A small network was trained on made-up records. Each row is its average activation on records with the value named, seen along a few directions.
Values that are neighbours, or in one group, have similar rows; names and order tell nothing.
In the rows, 500 means zero.
Strong random noise was added to every row along 2 fixed directions; ignore it. To show where, here is one row again and again, with new noise each time:
[236 802 693 595 499 624 643 549 476 272 549 433 667 438 692]
[369 575 539 463 527 658 480 476 581 212 639 396 649 498 369]
[512 514 515 409 558 563 549 470 452 346 565 481 548 604 368]
[480 590 570 451 551 539 617 496 397 385 522 506 543 594 487]


Values of Vovo:
d25: [550 549 543 373 535 518 627 503 434 418 568 530 524 606 377]
d16: [544 382 349 419 605 535 382 565 537 416 600 520 646 558 163]
d28: [637 516 400 254 640 450 494 561 466 519 436 472 476 641 453]
d23: [478 464 345 431 677 465 575 548 405 804 412 595 362 492 580]
d30: [632 506 512 526 547 418 412 440 683 479 479 513 333 424 477]
d18: [313 702 674 728 398 642 439 401 615 335 566 402 703 382 482]
d27: [621 556 542 576 531 464 405 580 348 607 407 480 480 434 514]
d7: [612 171 259 435 471 546 327 534 540 660 544 390 520 515 293]
d19: [620 292 445 435 488 450 446 498 485 787 381 499 363 689 537]
d9: [536 644 678 556 447 476 525 361 527 541 452 422 574 559 552]
d24: [491 478 408 631 406 538 428 635 573 357 665 543 567 466 459]
d3: [503 576 584 353 612 416 628 483 406 462 420 506 599 596 697]
d15: [304 484 339 436 600 509 439 422 641 558 484 435 497 487 576]
d6: [486 569 552 572 452 551 477 649 656 321 488 370 563 425 702]
d8: [591 533 431 580 481 286 445 592 518 582 590 521 424 360 585]
d11: [476 413 356 392 496 553 534 460 469 709 521 648 389 455 393]
d26: [563 659 662 574 542 438 467 480 449 621 423 458 535 496 732]
d1: [484 612 532 697 461 504 453 501 546 397 596 479 428 293 427]
d4: [636 369 290 557 515 613 313 613 688 335 637 444 535 495 380]
d20: [442 421 511 602 427 431 454 364 642 320 691 484 486 393 342]
d13: [449 228 447 483 378 681 376 383 569 415 544 393 497 434 219]
d12: [590 488 347 325 645 486 378 641 468 530 527 579 543 583 403]
d22: [432 371 398 526 340 701 413 481 499 581 578 469 539 351 389]
d17: [490 409 533 443 360 559 548 349 532 618 407 433 439 536 574]
d14: [443 485 526 526 403 498 536 525 637 259 481 436 566 422 592]
d5: [644 399 612 486 508 181 544 444 547 591 429 621 369 588 459]
d10: [583 416 490 562 409 486 554 558 474 317 559 551 522 570 417]
d29: [268 423 478 371 504 556 428 329 586 458 377 485 446 428 551]
d21: [122 564 632 514 450 594 606 503 531 502 458 570 534 354 608]
d2: [431 638 575 692 442 637 336 466 531 448 593 409 609 424 417]
Each value of Vovo is a pair of two hidden parts, and every pair occurs once (5 first parts, 6 second parts).
d21 and d13 share the first part; d21 and d29 share the second. Which value has the first part of d29 and the second part of d13? -> d17
d14 and d9 share the first part; d14 and d6 share the second. Which value has the first part of d6 and the second part of d9? -> d26
d25 and d18 share the first part; d25 and d16 share the second. Which value has the first part of d16 and the second part of d18? -> d2
d28 and d30 share the first part; d28 and d3 share the second. Which value has the first part of d3 and the second part of d30? -> d5

Values of Kareb:
g8: [245 788 715 601 504 467 582 538 614 186 524 458 703 412 737]
g5: [402 455 195 380 567 695 370 618 592 465 591 429 573 387 469]
g10: [638 506 492 741 330 615 424 671 529 340 659 458 518 402 406]
g2: [473 292 469 609 361 472 439 323 646 488 571 444 383 397 358]
g6: [375 701 749 396 533 455 745 472 462 451 432 551 482 613 641]
g12: [716 359 474 596 459 289 499 430 367 721 451 719 310 492 387]
g13: [375 474 423 458 519 659 565 428 399 550 495 557 506 563 350]
g4: [408 619 591 518 516 468 519 508 529 662 332 426 417 463 887]
g9: [277 634 503 556 589 670 354 585 654 486 530 305 634 337 759]
g3: [621 617 524 673 456 483 398 595 522 363 597 505 692 506 572]
g1: [233 620 662 460 436 676 572 417 484 303 512 456 721 476 521]
g7: [623 635 612 446 611 394 531 555 532 269 617 458 494 553 394]
g11: [546 198 417 422 427 496 247 291 754 507 470 290 490 450 269]
g14: [217 659 464 557 511 591 604 680 431 618 481 565 592 360 620]
Kareb is arranged as a ring.
A walk along Kareb starts at g10 and steps to its neighbour g3. Put g2, g6, g9, g14 in the order it reaches them. -> g6, g14, g9, g2
Fewest steps between g8 and g13? -> 3
